These are the activations of a small neural network, seen along a few directions. Each row is one input.
In each table, some parts of the input vary, and every possible input appears once, in random order.
Descriptions start from the smaller parts, as in this example, which fits no table here: one of 8 places around a ring, together with either a single point or one of 9 places along a line or (one of 3 separate values, together with one of 4 places along a line).
Shared parts are said once, and a part with two or three values counts as separate values.
In the rows, zero is written as 128.

A family of inputs:
R1: [154 141  91 119 144 133 176  74 122 166 120 145 112  85]
R2: [141 112 121 113 103 153 192 103 143 136 145 146 132  56]
R3: [131 143 180 161 126  59  66 140 166  82 162  75 188 249]
R4: [153 131 159 221 188 131  79 229 125  71 148 136 132 221]
R5: [114 132 120 100 127 107 121  43 129 160 103 190 108  92]
R6: [178 148 117 117 162 152 154  74 103 158  97 126 127  65]
R7: [172 131 121 196 139 115  38 202 148 127 132  16  98 196]
R8: [ 97 109 181 105  83 134 102 234  78  98 121 101 109 219]
R9: [112 101 102  88 120 122 182 129 146 160 137 208 143  70]
R10: [ 50 106 113 138 109 167  55 168 113  70 171  25 102 203]
R11: [139 137  98 108 126 107 168  59 115 174 121 185 112  97]
R12: [ 80 163 136  89  97 130 154  81 160 130 110 193 140  75]
R13: [144 112 127 108 139 154 178 126 117 132  95 118 161  34]
Q: What do these inputs look like to the network?
A: either one of 5 separate values or (one of 2 separate values, together with one of 4 places along a line)
Q: Which other rows does R12 become when the choice among 2 separate values takes its other values? List them by row number.
A: R5

A family of inputs:
R14: [140 122 164 198 131 107  93 174 162  77 146 109 166 186]
R15: [ 86 112 136  58  72 109 136  90 146 152 103 173 139 163]
R16: [177 167 113 134 169  94 138  65 114 163 124 165 132 119]
R17: [149 118 126 136 129 150 156 111 111 113 120  83 127  41]
R18: [105 123 123 113 137 156 124 117 142 121 127 178 124  84]
R19: [167 129 157 207 148  97  94 164 163  84 128 106 154 192]
R20: [167 161  98 151 174 116 142  98 127 155  94 159 101 100]
R21: [113 140 106 144 143 134 146 108 141 126 126 161 120  87]
R22: [ 93 115 123  86 124 149 159  91 120 132 140 179 156 141]
R23: [175 123 102 159 135 145 155 117 142 150 130 131  98  75]
R24: [ 98 109 119  95 106  99 121  76 179 141 133 156 147 126]
R25: [122 112 150  69  88 175 159 149  75 136  88 115 128  74]
R26: [ 95 123 131  74  93 149 154  95 100 136 114 192 149 152]
R27: [163 142 117 147 141 125 170 116  99 139 108  78 125  44]
R28: [ 90 123 128  83 102 169 149 129 111 129  90 190 116 128]
R29: [190 151 153 197 166  73 104 165 142  98 110 101 141 202]
R30: [147 149 118 143 154 108 133  65 128 149 144 170 142 107]
R31: [136 108 122 112 114 166 144 137 139 132 147 144 108  68]
R32: [148 142 115 153 160 135 124  98 145 143 115 168 111  86]
R33: [148 139 110 197 166  84  70 167  83 127 138  42  83 202]
R34: [117 104 136  86 116 174 173 137  95 121 108  94 134  71]
R35: [107 136 122  99 128 127 142  89 130 127 152 175 157 111]
R36: [ 91 133 134  89 125 160 154 128 129 126 123 178 117 112]
R37: [151 117 121 140 125 151 146 125 138 141 153 138 104  62]
R38: [190 148 137 146 156 118 163 111  84 166  98  81 107  52]
R39: [107 123 179 142 111 123 128 199 146  74 136 111 163 219]
R40: [121 142 109 130 135 115 153  69 134 119 152 162 146 114]
R41: [ 76 125 131 118 127 150  65 209 102 117 162  56 125 205]
R42: [ 81 116 126  65 101 101 152  91 161 147 129 154 144 154]
R43: [131 123 136 100 119 151 157 135 104 118 120  91 137  39]
R44: [ 81 123 143 112  99 161  48 209  88 123 132  75 119 217]
R45: [131 142 110 179 158  95  50 175 104 109 159  46 102 183]
R46: [112 122 192 123  94 141  97 212 133 103 111 138 167 223]
R47: [172 144 121 121 150  66 108  55 162 180 112 152 121 129]
R48: [122 103 162 168 129 113  99 191 157  66 141 116 173 193]
R49: [121 110 127  80  79 179 169 149 107 138 110 156 100 111]
R50: [ 92 108 108 152 133 143  42 187 122  90 161  53 122 188]
R51: [145 132 123 126 133  78 112  60 179 164 128 151 133 121]
R52: [186 142 108 160 147 124 171 116 117 174 121 124  80  87]
R53: [106 131 107 178 135 120  56 175 117  92 169  43 113 182]
R54: [116 113 117  86 108 169 184 150 123 132 136 138 105 103]
R55: [110 131 115 117 114  75 134  69 174 147 139 144 141 123]
Q: Changing only one part turns R39 into R19. The same change can be made to R41. Which row results?
A: R45
Q: Changing only one part turns R34 into R17. The same change can be made to R36. Which row results?
A: R21
Q: What do these inputs look like to the network?
A: one of 6 places along a line, together with either one of 2 separate values or one of 5 places along a line
Q: Which other rows does R29 become when the choice among 2 separate values takes its other values? List them by row number.
A: R33

A family of inputs:
R56: [ 86 105 136 146 108 146  68 233 123  83 164  53 117 199]
R57: [ 93 131 137 149 138 108  47 175 139 102 147 122 130 248]
R58: [137 122 119  80 105 150 185  80 131 169  99 185 115  69]
R59: [136 133 125  77 111 128 195  65 157 167 119 204 126  75]
R60: [107 122 118  84 117 113 170  33 176 153 116 210 153  70]
R61: [112 125 103  78 103 168 188  94 101 159  99 163 116  54]
R62: [108 128 176 137 118 112  69 197 123  86 131  97 160 242]
R63: [106 114 115  68 106 194 193 104  87 138 123 161 129  42]
R64: [235 150 118 247 203  96 126 113 129 127 123  82 108  69]
R65: [ 97 123 176 138 112 129  77 229 118  71 144  68 154 217]
R66: [193 157  86 205 187  63  89  86 124 154 142  63 100 122]
Q: What do these inputs look like to the network?
A: either one of 2 separate values or one of 4 places along a line or one of 5 places along a line

A family of inputs:
R67: [158 134 113 174 146 135 152 133 124 122 135 109 115  72]
R68: [ 83 119 165 132 114 119  49 212 145  85 145  99 138 236]
R69: [ 74 123 113  76 107 123 132  82 149 141 132 181 144 136]
R70: [148 133  90 142 146  90 133  52 155 162 141 145 118 104]
R71: [177 141 135 153 146 103 152 105 137 137 117 111 132  86]
R72: [178 150 125 153 160 105 140  87 141 153 116 163 114 111]
R73: [115 117 152  90  85 141 167 130 129 122 120 140 163 130]
R74: [161 129  95 146 133 147 139 134  87 152 113  74  91  84]
R75: [155 143 133 213 173  83  52 169 121  95 152  56 133 208]
R76: [ 92 107 137  99 106 174 154 157 122 105 137 142 140 111]
R77: [ 90 111 130  71 102 177 126 160  88 130 121 118 108 113]
R78: [104 128 147  88 117 140 139 114 137 133 107 197 140 145]
Q: What do these inputs look like to the network?
A: one of 2 separate values, together with either a single point or one of 5 places along a line
Q: Changing only the choice among 2 separate values turns R72 into R78. The same change can be made to R75. Which row results?
A: R68
